Each row below holds a small network's activations on one record, seen along a few directions.
After each row come some of the record's fields: FAKAP, ROVUG, KUFA, BOKI, FUNA, RIKIT.
Not every record has every field; a missing one is written none.
Other fields move the rows too, some of them a lot.
In the rows, zero is written as 500.
Random noise pushes rows far along 3 fixed directions. That doesn't count. These rows show it; they differ only by the noise:
| 446 | 429 | 455 | 509 | 512 | 399 | 471 | 506 | 223 | 469 | 479 | 556 | 386 | 488 | 513 | 619 | 468 | 296 | 547 | 264 | 590 | 336 | 497 |
| 422 | 468 | 342 | 493 | 474 | 399 | 483 | 500 | 267 | 458 | 452 | 574 | 328 | 464 | 512 | 671 | 472 | 383 | 500 | 238 | 537 | 400 | 437 |
| 391 | 573 | 354 | 461 | 366 | 426 | 539 | 483 | 430 | 453 | 451 | 464 | 244 | 500 | 592 | 556 | 559 | 507 | 482 | 405 | 506 | 522 | 354 |
| 417 | 430 | 417 | 326 | 458 | 487 | 412 | 512 | 374 | 539 | 325 | 488 | 313 | 465 | 428 | 659 | 473 | 479 | 284 | 269 | 546 | 384 | 492 |
| 397 | 636 | 462 | 541 | 327 | 402 | 611 | 469 | 461 | 420 | 552 | 394 | 251 | 559 | 706 | 399 | 630 | 457 | 641 | 565 | 537 | 559 | 326 |

| 385 | 477 | 612 | 289 | 428 | 607 | 502 | 547 | 491 | 456 | 438 | 489 | 391 | 585 | 502 | 503 | 555 | 412 | 285 | 503 | 594 | 371 | 479 |
(FAKAP vala; ROVUG sab; KUFA kul; BOKI muvel; FUNA zod; RIKIT none)
| 369 | 504 | 644 | 250 | 395 | 610 | 525 | 479 | 610 | 454 | 429 | 440 | 405 | 589 | 464 | 422 | 547 | 509 | 250 | 631 | 507 | 486 | 431 |
(FAKAP vala; ROVUG sab; KUFA kul; BOKI doz; FUNA beni; RIKIT seg)
| 610 | 352 | 649 | 557 | 675 | 463 | 371 | 518 | 301 | 601 | 514 | 519 | 669 | 474 | 433 | 525 | 413 | 311 | 570 | 441 | 642 | 283 | 734 |
(FAKAP riz; ROVUG sab; KUFA tilo; BOKI kov; FUNA beni; RIKIT none)
| 568 | 367 | 348 | 568 | 620 | 309 | 454 | 485 | 134 | 564 | 444 | 534 | 571 | 348 | 315 | 651 | 433 | 428 | 603 | 148 | 567 | 285 | 558 |
(FAKAP vam; ROVUG sab; KUFA kul; BOKI muvel; FUNA zod; RIKIT none)
| 546 | 693 | 459 | 647 | 409 | 480 | 608 | 474 | 718 | 556 | 572 | 326 | 480 | 540 | 684 | 288 | 618 | 719 | 687 | 819 | 404 | 757 | 408 |
(FAKAP vala; ROVUG sab; KUFA kul; BOKI kov; FUNA beni; RIKIT seg)
| 605 | 402 | 550 | 540 | 610 | 587 | 399 | 597 | 590 | 535 | 392 | 690 | 531 | 541 | 519 | 612 | 394 | 468 | 375 | 431 | 523 | 457 | 681 |
(FAKAP riz; ROVUG sab; KUFA kul; BOKI kov; FUNA zod; RIKIT paba)
| 427 | 612 | 274 | 429 | 434 | 523 | 522 | 446 | 666 | 482 | 466 | 428 | 444 | 381 | 396 | 560 | 513 | 732 | 412 | 472 | 360 | 656 | 356 |
(FAKAP vam; ROVUG sab; KUFA tilo; BOKI kov; FUNA beni; RIKIT none)
| 479 | 474 | 443 | 261 | 489 | 570 | 439 | 442 | 562 | 650 | 379 | 348 | 535 | 404 | 286 | 520 | 517 | 720 | 254 | 478 | 430 | 514 | 498 |
(FAKAP vala; ROVUG sab; KUFA kul; BOKI doz; FUNA zod; RIKIT lazev)
| 476 | 465 | 724 | 438 | 530 | 581 | 467 | 523 | 524 | 505 | 559 | 463 | 583 | 611 | 520 | 410 | 515 | 396 | 430 | 667 | 590 | 427 | 611 |
(FAKAP riz; ROVUG vekom; KUFA tilo; BOKI doz; FUNA zod; RIKIT none)
| 434 | 461 | 471 | 545 | 483 | 436 | 563 | 495 | 310 | 399 | 591 | 578 | 490 | 501 | 481 | 531 | 470 | 325 | 619 | 363 | 518 | 424 | 434 |
(FAKAP vam; ROVUG vekom; KUFA kul; BOKI muvel; FUNA beni; RIKIT seg)
| 450 | 452 | 734 | 258 | 501 | 696 | 436 | 500 | 687 | 554 | 472 | 360 | 616 | 552 | 357 | 396 | 516 | 546 | 246 | 676 | 477 | 521 | 567 |
(FAKAP vala; ROVUG vekom; KUFA tilo; BOKI doz; FUNA zod; RIKIT lazev)
| 384 | 566 | 458 | 574 | 538 | 517 | 638 | 444 | 454 | 395 | 724 | 540 | 715 | 521 | 454 | 466 | 478 | 386 | 621 | 544 | 364 | 525 | 361 |
(FAKAP vala; ROVUG sab; KUFA kul; BOKI muvel; FUNA zod; RIKIT seg)
| 457 | 440 | 430 | 342 | 544 | 509 | 415 | 491 | 397 | 568 | 401 | 476 | 523 | 452 | 346 | 613 | 493 | 575 | 317 | 416 | 502 | 427 | 524 |
(FAKAP vala; ROVUG sab; KUFA kul; BOKI doz; FUNA zod; RIKIT none)
| 518 | 446 | 643 | 428 | 456 | 445 | 490 | 446 | 459 | 577 | 450 | 362 | 488 | 497 | 450 | 368 | 528 | 474 | 485 | 542 | 549 | 429 | 535 |
(FAKAP riz; ROVUG sab; KUFA kul; BOKI doz; FUNA zod; RIKIT lazev)
| 515 | 533 | 356 | 649 | 457 | 328 | 565 | 490 | 290 | 395 | 583 | 619 | 386 | 495 | 645 | 619 | 510 | 341 | 716 | 351 | 611 | 419 | 421 |
(FAKAP riz; ROVUG sab; KUFA kul; BOKI kov; FUNA zod; RIKIT none)
| 513 | 412 | 717 | 476 | 536 | 469 | 504 | 452 | 341 | 514 | 621 | 377 | 622 | 476 | 417 | 360 | 503 | 328 | 640 | 557 | 611 | 375 | 558 |
(FAKAP vam; ROVUG vekom; KUFA tilo; BOKI doz; FUNA beni; RIKIT lazev)
| 540 | 579 | 748 | 573 | 362 | 485 | 577 | 572 | 557 | 383 | 536 | 528 | 326 | 661 | 795 | 351 | 619 | 316 | 649 | 652 | 678 | 424 | 480 |
(FAKAP vam; ROVUG sab; KUFA kul; BOKI kov; FUNA beni; RIKIT none)
| 445 | 444 | 580 | 334 | 475 | 497 | 477 | 414 | 457 | 527 | 440 | 419 | 570 | 437 | 299 | 476 | 481 | 463 | 362 | 423 | 493 | 352 | 480 |
(FAKAP vam; ROVUG sab; KUFA kul; BOKI muvel; FUNA zod; RIKIT lazev)
| 334 | 564 | 481 | 283 | 438 | 709 | 548 | 515 | 797 | 430 | 485 | 539 | 508 | 562 | 421 | 542 | 473 | 586 | 154 | 616 | 344 | 579 | 389 |
(FAKAP vam; ROVUG sab; KUFA kul; BOKI kov; FUNA zod; RIKIT paba)
| 645 | 397 | 574 | 482 | 546 | 452 | 381 | 571 | 352 | 669 | 393 | 424 | 498 | 456 | 476 | 509 | 528 | 498 | 504 | 452 | 661 | 359 | 680 |
(FAKAP vala; ROVUG sab; KUFA kul; BOKI kov; FUNA beni; RIKIT none)
| 538 | 559 | 451 | 774 | 542 | 344 | 581 | 493 | 302 | 420 | 704 | 560 | 561 | 479 | 623 | 464 | 540 | 343 | 885 | 505 | 541 | 489 | 442 |
(FAKAP vala; ROVUG sab; KUFA kul; BOKI muvel; FUNA zod; RIKIT none)
| 566 | 382 | 527 | 603 | 747 | 595 | 417 | 578 | 455 | 465 | 565 | 766 | 737 | 528 | 463 | 670 | 336 | 313 | 506 | 390 | 499 | 423 | 678 |
(FAKAP vala; ROVUG sab; KUFA tilo; BOKI kov; FUNA zod; RIKIT lazev)
| 487 | 528 | 443 | 377 | 486 | 622 | 429 | 566 | 669 | 536 | 364 | 512 | 427 | 506 | 500 | 620 | 478 | 617 | 291 | 498 | 472 | 548 | 487 |
(FAKAP vala; ROVUG sab; KUFA kul; BOKI kov; FUNA zod; RIKIT none)
| 485 | 500 | 548 | 496 | 470 | 459 | 528 | 492 | 412 | 471 | 528 | 504 | 462 | 548 | 544 | 459 | 553 | 439 | 520 | 521 | 556 | 448 | 507 |
(FAKAP riz; ROVUG vekom; KUFA tilo; BOKI doz; FUNA zod; RIKIT seg)
| 550 | 560 | 707 | 649 | 358 | 309 | 627 | 517 | 311 | 416 | 601 | 344 | 361 | 601 | 745 | 257 | 672 | 268 | 882 | 608 | 745 | 389 | 452 |
(FAKAP vam; ROVUG sab; KUFA kul; BOKI kov; FUNA zod; RIKIT none)
| 499 | 445 | 462 | 476 | 467 | 400 | 502 | 444 | 313 | 519 | 495 | 387 | 454 | 358 | 363 | 471 | 507 | 486 | 566 | 387 | 537 | 434 | 444 |
(FAKAP vam; ROVUG sab; KUFA tilo; BOKI kov; FUNA beni; RIKIT lazev)
| 448 | 521 | 358 | 566 | 482 | 450 | 563 | 498 | 379 | 379 | 603 | 626 | 481 | 487 | 508 | 629 | 452 | 400 | 609 | 394 | 460 | 529 | 373 |
(FAKAP vala; ROVUG vekom; KUFA kul; BOKI muvel; FUNA beni; RIKIT none)
| 500 | 580 | 255 | 510 | 430 | 483 | 523 | 498 | 626 | 486 | 402 | 567 | 335 | 464 | 566 | 585 | 524 | 725 | 424 | 452 | 432 | 655 | 407 |
(FAKAP riz; ROVUG sab; KUFA kul; BOKI muvel; FUNA zod; RIKIT lazev)
| 605 | 479 | 268 | 513 | 519 | 507 | 353 | 604 | 618 | 655 | 255 | 587 | 400 | 477 | 524 | 723 | 444 | 764 | 290 | 339 | 447 | 593 | 628 |
(FAKAP riz; ROVUG vekom; KUFA kul; BOKI muvel; FUNA zod; RIKIT none)
| 448 | 612 | 675 | 386 | 352 | 559 | 566 | 464 | 721 | 505 | 482 | 217 | 475 | 550 | 508 | 254 | 621 | 610 | 453 | 754 | 497 | 585 | 386 |
(FAKAP vam; ROVUG sab; KUFA kul; BOKI kov; FUNA zod; RIKIT none)
| 408 | 558 | 337 | 589 | 494 | 489 | 583 | 474 | 456 | 394 | 684 | 632 | 517 | 494 | 548 | 574 | 465 | 451 | 596 | 518 | 406 | 606 | 387 |
(FAKAP vala; ROVUG vekom; KUFA tilo; BOKI doz; FUNA beni; RIKIT paba)
| 359 | 560 | 367 | 453 | 358 | 473 | 596 | 451 | 500 | 349 | 522 | 615 | 400 | 504 | 502 | 589 | 499 | 468 | 446 | 364 | 440 | 507 | 322 |
(FAKAP vam; ROVUG sab; KUFA kul; BOKI doz; FUNA zod; RIKIT paba)
| 505 | 488 | 416 | 647 | 595 | 469 | 487 | 528 | 429 | 437 | 548 | 696 | 546 | 538 | 563 | 619 | 417 | 419 | 565 | 414 | 470 | 499 | 548 |
(FAKAP riz; ROVUG vekom; KUFA tilo; BOKI doz; FUNA zod; RIKIT seg)
| 551 | 544 | 740 | 396 | 392 | 511 | 451 | 465 | 685 | 676 | 422 | 185 | 440 | 541 | 574 | 267 | 604 | 617 | 442 | 756 | 606 | 526 | 603 |
(FAKAP riz; ROVUG vekom; KUFA tilo; BOKI doz; FUNA beni; RIKIT none)
| 413 | 486 | 554 | 400 | 519 | 540 | 518 | 487 | 447 | 456 | 549 | 518 | 526 | 563 | 488 | 518 | 499 | 396 | 435 | 545 | 518 | 447 | 466 |
(FAKAP vala; ROVUG vekom; KUFA kul; BOKI muvel; FUNA zod; RIKIT lazev)
| 481 | 392 | 466 | 340 | 515 | 536 | 394 | 490 | 482 | 525 | 355 | 565 | 416 | 434 | 349 | 664 | 397 | 509 | 248 | 300 | 505 | 416 | 559 |
(FAKAP riz; ROVUG vekom; KUFA tilo; BOKI doz; FUNA beni; RIKIT lazev)
| 640 | 402 | 812 | 574 | 646 | 498 | 452 | 490 | 417 | 660 | 592 | 358 | 801 | 511 | 442 | 267 | 522 | 402 | 677 | 685 | 597 | 380 | 715 |
(FAKAP vala; ROVUG sab; KUFA kul; BOKI muvel; FUNA zod; RIKIT paba)
| 527 | 439 | 469 | 416 | 483 | 406 | 447 | 443 | 375 | 612 | 390 | 421 | 413 | 412 | 414 | 536 | 504 | 522 | 442 | 352 | 564 | 374 | 561 |
(FAKAP riz; ROVUG vekom; KUFA tilo; BOKI doz; FUNA beni; RIKIT paba)
| 438 | 579 | 350 | 568 | 406 | 407 | 606 | 431 | 431 | 420 | 627 | 426 | 458 | 375 | 443 | 463 | 528 | 542 | 641 | 472 | 419 | 593 | 299 |
(FAKAP vam; ROVUG sab; KUFA tilo; BOKI kov; FUNA beni; RIKIT lazev)
| 414 | 526 | 314 | 416 | 426 | 420 | 555 | 399 | 385 | 444 | 511 | 450 | 421 | 360 | 349 | 587 | 489 | 557 | 473 | 371 | 406 | 504 | 305 |
(FAKAP vam; ROVUG vekom; KUFA tilo; BOKI doz; FUNA beni; RIKIT lazev)
| 614 | 392 | 458 | 650 | 622 | 399 | 424 | 506 | 230 | 562 | 511 | 529 | 588 | 406 | 448 | 549 | 443 | 418 | 683 | 345 | 571 | 415 | 604 |
(FAKAP vala; ROVUG sab; KUFA tilo; BOKI kov; FUNA beni; RIKIT seg)
| 511 | 349 | 388 | 444 | 631 | 493 | 395 | 511 | 288 | 510 | 415 | 681 | 545 | 417 | 359 | 776 | 331 | 361 | 392 | 195 | 518 | 327 | 546 |
(FAKAP vala; ROVUG sab; KUFA kul; BOKI kov; FUNA beni; RIKIT lazev)
| 518 | 457 | 558 | 557 | 551 | 452 | 494 | 453 | 419 | 490 | 595 | 481 | 666 | 417 | 362 | 486 | 432 | 389 | 584 | 431 | 486 | 409 | 528 |
(FAKAP vam; ROVUG sab; KUFA tilo; BOKI kov; FUNA beni; RIKIT lazev)
| 499 | 483 | 445 | 455 | 510 | 550 | 448 | 558 | 508 | 526 | 397 | 529 | 421 | 518 | 511 | 564 | 508 | 583 | 396 | 421 | 497 | 526 | 522 |
(FAKAP vala; ROVUG vekom; KUFA kul; BOKI muvel; FUNA zod; RIKIT seg)
| 432 | 586 | 523 | 405 | 425 | 583 | 535 | 483 | 645 | 477 | 454 | 463 | 400 | 570 | 580 | 440 | 548 | 562 | 398 | 645 | 476 | 543 | 418 |
(FAKAP vala; ROVUG sab; KUFA kul; BOKI kov; FUNA beni; RIKIT seg)

Here are new rows. What are their fields?
| 554 | 470 | 504 | 550 | 474 | 417 | 468 | 521 | 377 | 463 | 524 | 602 | 410 | 495 | 570 | 584 | 505 | 384 | 563 | 425 | 609 | 422 | 543 |
(FAKAP riz; ROVUG vekom; KUFA tilo; BOKI doz; FUNA beni; RIKIT none)
| 461 | 427 | 255 | 395 | 544 | 567 | 351 | 570 | 494 | 484 | 302 | 766 | 341 | 460 | 457 | 870 | 386 | 564 | 198 | 182 | 496 | 468 | 566 |
(FAKAP riz; ROVUG vekom; KUFA tilo; BOKI doz; FUNA zod; RIKIT none)
| 526 | 475 | 544 | 399 | 473 | 607 | 407 | 512 | 705 | 600 | 361 | 418 | 480 | 500 | 438 | 479 | 457 | 682 | 275 | 561 | 442 | 596 | 577 |
(FAKAP riz; ROVUG vekom; KUFA tilo; BOKI doz; FUNA beni; RIKIT seg)
| 474 | 541 | 436 | 521 | 518 | 531 | 511 | 517 | 470 | 469 | 588 | 533 | 524 | 496 | 528 | 543 | 521 | 507 | 551 | 549 | 478 | 547 | 456 |
(FAKAP vala; ROVUG vekom; KUFA tilo; BOKI doz; FUNA zod; RIKIT none)
| 380 | 664 | 533 | 590 | 375 | 489 | 666 | 458 | 616 | 334 | 678 | 473 | 478 | 583 | 626 | 350 | 575 | 473 | 628 | 689 | 398 | 639 | 318 |
(FAKAP vam; ROVUG vekom; KUFA tilo; BOKI doz; FUNA zod; RIKIT seg)
| 478 | 471 | 792 | 386 | 457 | 569 | 530 | 539 | 489 | 508 | 532 | 380 | 521 | 634 | 547 | 318 | 590 | 371 | 479 | 673 | 610 | 419 | 544 |
(FAKAP vala; ROVUG vekom; KUFA kul; BOKI muvel; FUNA zod; RIKIT seg)
| 388 | 530 | 266 | 371 | 461 | 524 | 527 | 436 | 548 | 458 | 472 | 543 | 533 | 382 | 279 | 636 | 460 | 638 | 303 | 369 | 305 | 546 | 338 |
(FAKAP vam; ROVUG sab; KUFA kul; BOKI muvel; FUNA zod; RIKIT lazev)
| 500 | 482 | 509 | 391 | 459 | 528 | 491 | 509 | 591 | 518 | 423 | 482 | 500 | 503 | 434 | 534 | 484 | 539 | 351 | 478 | 490 | 474 | 506 |
(FAKAP vam; ROVUG sab; KUFA kul; BOKI kov; FUNA zod; RIKIT lazev)
| 518 | 489 | 203 | 549 | 512 | 412 | 471 | 458 | 380 | 505 | 425 | 590 | 391 | 378 | 455 | 675 | 445 | 628 | 516 | 289 | 444 | 559 | 448 |
(FAKAP riz; ROVUG vekom; KUFA tilo; BOKI doz; FUNA beni; RIKIT seg)
| 335 | 580 | 682 | 247 | 405 | 694 | 544 | 483 | 761 | 471 | 524 | 367 | 503 | 630 | 498 | 357 | 574 | 563 | 221 | 791 | 448 | 573 | 444 |
(FAKAP vala; ROVUG vekom; KUFA tilo; BOKI doz; FUNA zod; RIKIT seg)
| 592 | 447 | 587 | 553 | 556 | 512 | 413 | 521 | 547 | 615 | 446 | 441 | 556 | 480 | 491 | 429 | 462 | 536 | 497 | 541 | 523 | 508 | 645 |
(FAKAP riz; ROVUG sab; KUFA tilo; BOKI kov; FUNA beni; RIKIT seg)
| 514 | 467 | 438 | 567 | 517 | 441 | 494 | 494 | 394 | 446 | 492 | 626 | 429 | 484 | 533 | 575 | 455 | 395 | 562 | 374 | 539 | 443 | 489 |
(FAKAP riz; ROVUG sab; KUFA kul; BOKI kov; FUNA beni; RIKIT lazev)
| 450 | 610 | 169 | 558 | 414 | 327 | 617 | 377 | 342 | 462 | 568 | 397 | 391 | 299 | 435 | 548 | 547 | 642 | 679 | 399 | 410 | 592 | 244 |
(FAKAP vam; ROVUG sab; KUFA tilo; BOKI kov; FUNA beni; RIKIT lazev)
| 533 | 580 | 418 | 659 | 524 | 314 | 610 | 407 | 372 | 545 | 627 | 386 | 557 | 453 | 570 | 381 | 569 | 501 | 794 | 571 | 500 | 527 | 432 |
(FAKAP vala; ROVUG sab; KUFA kul; BOKI muvel; FUNA zod; RIKIT lazev)
| 443 | 625 | 452 | 441 | 382 | 525 | 569 | 459 | 628 | 438 | 532 | 464 | 339 | 528 | 619 | 467 | 577 | 585 | 481 | 626 | 486 | 611 | 373 |
(FAKAP vala; ROVUG vekom; KUFA tilo; BOKI doz; FUNA beni; RIKIT lazev)
| 523 | 601 | 500 | 581 | 452 | 479 | 586 | 451 | 598 | 545 | 573 | 328 | 563 | 475 | 528 | 289 | 593 | 663 | 659 | 701 | 417 | 674 | 421 |
(FAKAP vala; ROVUG sab; KUFA kul; BOKI muvel; FUNA zod; RIKIT seg)
| 563 | 475 | 815 | 508 | 457 | 493 | 492 | 527 | 536 | 516 | 489 | 366 | 455 | 612 | 636 | 293 | 571 | 357 | 583 | 658 | 699 | 425 | 588 |
(FAKAP riz; ROVUG sab; KUFA kul; BOKI kov; FUNA zod; RIKIT none)
| 468 | 523 | 451 | 550 | 563 | 523 | 499 | 503 | 477 | 458 | 609 | 584 | 637 | 510 | 461 | 579 | 459 | 466 | 528 | 515 | 431 | 518 | 498 |
(FAKAP vala; ROVUG vekom; KUFA tilo; BOKI doz; FUNA zod; RIKIT none)
| 391 | 543 | 447 | 435 | 462 | 603 | 521 | 502 | 600 | 439 | 556 | 531 | 540 | 529 | 454 | 530 | 495 | 558 | 366 | 558 | 383 | 619 | 434 |
(FAKAP vala; ROVUG vekom; KUFA tilo; BOKI doz; FUNA zod; RIKIT seg)
| 541 | 498 | 621 | 675 | 494 | 476 | 530 | 617 | 470 | 398 | 568 | 604 | 391 | 619 | 737 | 449 | 542 | 326 | 694 | 513 | 626 | 491 | 557 |
(FAKAP vam; ROVUG vekom; KUFA kul; BOKI muvel; FUNA zod; RIKIT none)
| 457 | 578 | 327 | 362 | 391 | 502 | 522 | 473 | 587 | 560 | 385 | 392 | 330 | 466 | 485 | 519 | 584 | 741 | 354 | 505 | 433 | 591 | 384 |
(FAKAP vala; ROVUG vekom; KUFA kul; BOKI muvel; FUNA zod; RIKIT lazev)
| 518 | 495 | 486 | 330 | 444 | 514 | 448 | 523 | 566 | 647 | 302 | 302 | 342 | 483 | 497 | 445 | 583 | 707 | 332 | 556 | 574 | 529 | 525 |
(FAKAP vala; ROVUG sab; KUFA kul; BOKI muvel; FUNA zod; RIKIT none)
